Each row below holds a small network's activations on one input, seen along a few directions.
Each table varies a few parts of the input and shows all the possible inputs, shuffled.
A made-up example of a description, with smaller parts first: one of 4 places along a line, together with either a single point or one of 9 places along a line or (one of 2 separate values, together with one of 8 places around a ring).
Shared parts are said once, and a part with two or three values counts as separate values.
(in the rows, 128 means zero)

A family of inputs:
r1: [155 165 140 152 198  87 205 116  97 130 139  84  96 101]
r2: [148  97  71 132  69 152  65 151 152 178 110 204 147 149]
r3: [141 120 162 144 175 130 182  83  72 101 224  82 103  78]
r4: [131 148 148 145 171 107 194 107  86 101 198  60  69 109]
r5: [139 193 126 162 213  68 147 120 103 118 146 105 143 100]
r6: [ 98 110 149  61  61 179 114 174 185 108  96 122 150 169]
r7: [102  94  73 137  79 175 113 143 172 162  76 178 137 139]
r8: [161  94  95  98  65 141  53 179 155 154 128 175 153 177]
r9: [137 119 153  68  48 157  76 163 173 133 128 158 153 190]
r10: [109  96 134 178 196  67 157  29  75 144  59 101  90  87]
r11: [129 174 147 147 210  78 105 124  83  99 165 115 161  87]
r12: [ 87 124 137 111  50 194 125 145 183 108  66 152 135 149]
What is each input in this table made of? -> either a single point or one of 5 places along a line or one of 6 places around a ring
List by row number the other inputs of the same sort as r3. -> r1, r4, r5, r11

A family of inputs:
r13: [140 147 102 165 159 117 238 102 108 147 131 108  57  97]
r14: [150 139 103  72  96 106  65 179 154 166 146 167 155 176]
r15: [112  71 151  84  73 209 136 162 169 114 122 119 148 148]
r16: [159  84 142 186 201  86 128  62  49 139 209 105 101 106]
r17: [122 109 106 182  86 161  92 132 170 148  50 177 141 168]
r18: [148 197 174 123 139 109 149 148  84  47 209  73  97 110]
r19: [146 116 103 147 114 118  67 161 141 155  91 204 153 169]
r20: [122 187 116 153 220  88 137 116  96 107 143 118 175  49]
r21: [ 80  88 118 150  68 200 118 123 179 123  78 130 132 150]
r22: [108 150 152 106 173  58 167  61  92 112  55  60  99  76]
r23: [120 120 142  40  80 156 112 161 164 150 175 148 151 160]
What is each input in this table made of? -> either one of 5 separate values or one of 6 places around a ring
Start at r15 and move only the place on the ring of 6, one step at a time. The first step leads to r21. Which rows follow, in order? -> r17, r19, r14, r23

A family of inputs:
r24: [ 99  89 122 124  84 158  99 109 153 133  74 141 139 136]
r25: [127  88 119 109  87 135  99 112 150 163  59 151 136 144]
r26: [141 166 134 175 231  38 122  72  67 124 165  74 126  88]
r27: [134 106 115 135 102 128 104 141 139 151  66 180 124 155]
r28: [ 82 161 123 175 188 102 212  66 117 113  56 105 106  82]
r29: [ 97 114 105 144  91 150  98 134 150 131  86 167 125 147]
r30: [146 145 158  66 110 130 131 139 141 131 172 103 143 138]
r31: [116 133 157  77 116 155 132 157 135 102 190  86 136 129]
r32: [142  88 119 166 146 121 175  81  88 130 175  85  67 114]
r33: [160 128 104 138 136 129 119 162 132 147 126 160 148 130]
r34: [135 130 109 152 133 152 115 160 133 122 142 149 151 121]
r35: [155 158 148  95 122 122 132 166 128 121 169 137 131 146]
r36: [131 158 151 109 118 146 127 165 129  97 185 126 133 136]
What is each input in this table made of? -> either one of 3 separate values or (one of 2 separate values, together with one of 5 places along a line)
List by row number the other inputs of the same sort as r32. -> r26, r28

A family of inputs:
r37: [128 144 107  98 134 126 106 173 138 119 168 112 133 147]
r38: [140 101 135 157 132 105  87  92  89 122 131 116 138 121]
r39: [133 162 160 113 142 133 177 110 124 101 187 103 116 125]
r40: [ 94 149 152 134 146 109 171 117 158 134  16 111 153 113]
r41: [146 123 112 151 180  78 135  91  99 154 108 156 133 108]
r42: [148 115 158 115 135 116 157  81 107 126 187 110 105 137]
r43: [152 137 112 132 145  72  70 132 137 163 107 155 138 154]
r44: [ 88 120 166  98 130 145 177 130 151 112  65  63 131  97]
r45: [ 96  98 133 105  75 170  80 154 154 123 101 203 166 148]
r46: [138 179 143 124 121 151 166 160 138 111 195 107 129 134]
r47: [ 81 132 180 136 128 140 155 115 141  84  39  94 142 100]
r48: [124  97  62 197 115 139 150  96 143 170  64 163  89 135]
r49: [103  54  77 145  92 158 168 128 115 155 110 137  60 135]
r50: [129 107 141 157 163 106 118  92  82 109 134 139 117  98]
r51: [124 102 112  70  63 189  87 155 171 148 120 148 170 126]
r52: [155 119 111 140 151  65 100 102  90 168 100 151 125 122]
r53: [141  87 111 159  71 183 180 101 137 134 130 120  57 144]
r54: [149  91 123 116 135 113 107 106  97 151 156  87 128 113]
r55: [124 139 125 127 170 139 165 125 126 111 165  83 147  91]
r56: [142 114 156  69  43 201 118 145 176 135 139 156 160 150]
r57: [129 131 101  93  80 141  80 152 164 165  64 210 169 135]
r58: [175 108 156 115 105 123 130  96  97 140 173  94 116 136]
r59: [120 164 111 120 148 142 141 167 138 114 172  96 139 100]
r60: [151  89 124 101 132 119  93 162 118 150 158 127 126 146]
r61: [143 100 126 126 163 125 139  95 107 133 161  88 129  90]
r62: [139 108 138 145 131 105  69 152 109 122 131 150 127 146]
r63: [112 202  97 142 164  85 128 150 147 126 123 148 143 125]
r64: [135 179  93 135 149  86  98 162 147 136 115 154 151 159]
r65: [109 141 195  74 115 163 193 124 128 106  73  87  89 120]
r66: [160 117 156 102 103 118 106 138 131 140 183 122 113 181]
r67: [163 157 141 115 106 155 134 171 136 123 187 115 136 163]
r68: [110 149 143 155 172 123 142 122 100  88 139 137 135  94]
r69: [ 93 181 126 148 149 116 112 148 127  86 152 136 131 118]
r70: [113 153 120 142 135 119  86 160 128 100 149 147 145 160]
r71: [130 177 116 164 188 101 151 113 130 137 114 128 156  94]
r72: [ 92  82  89 186  98 149 131  90 128 111  92 153  65 142]
The inputs of r63 and r69 match in every part but one. If r43 is changed in the same way as r63 into r69, which row does it become? -> r62
What is each input in this table made of? -> one of 4 places along a line, together with either one of 3 separate values or one of 6 places around a ring
Change only the choice among 3 separate values in r56. List by row number the other rows that result. -> r53, r65
Which other rows agree with r44 in the place on the line of 4? List them by row number. -> r37, r49, r51, r54, r55, r59, r60, r61
Start at r64 and move only the place on the line of 4, one step at a time. The first step leads to r70. Which rows follow, in order? -> r37, r67
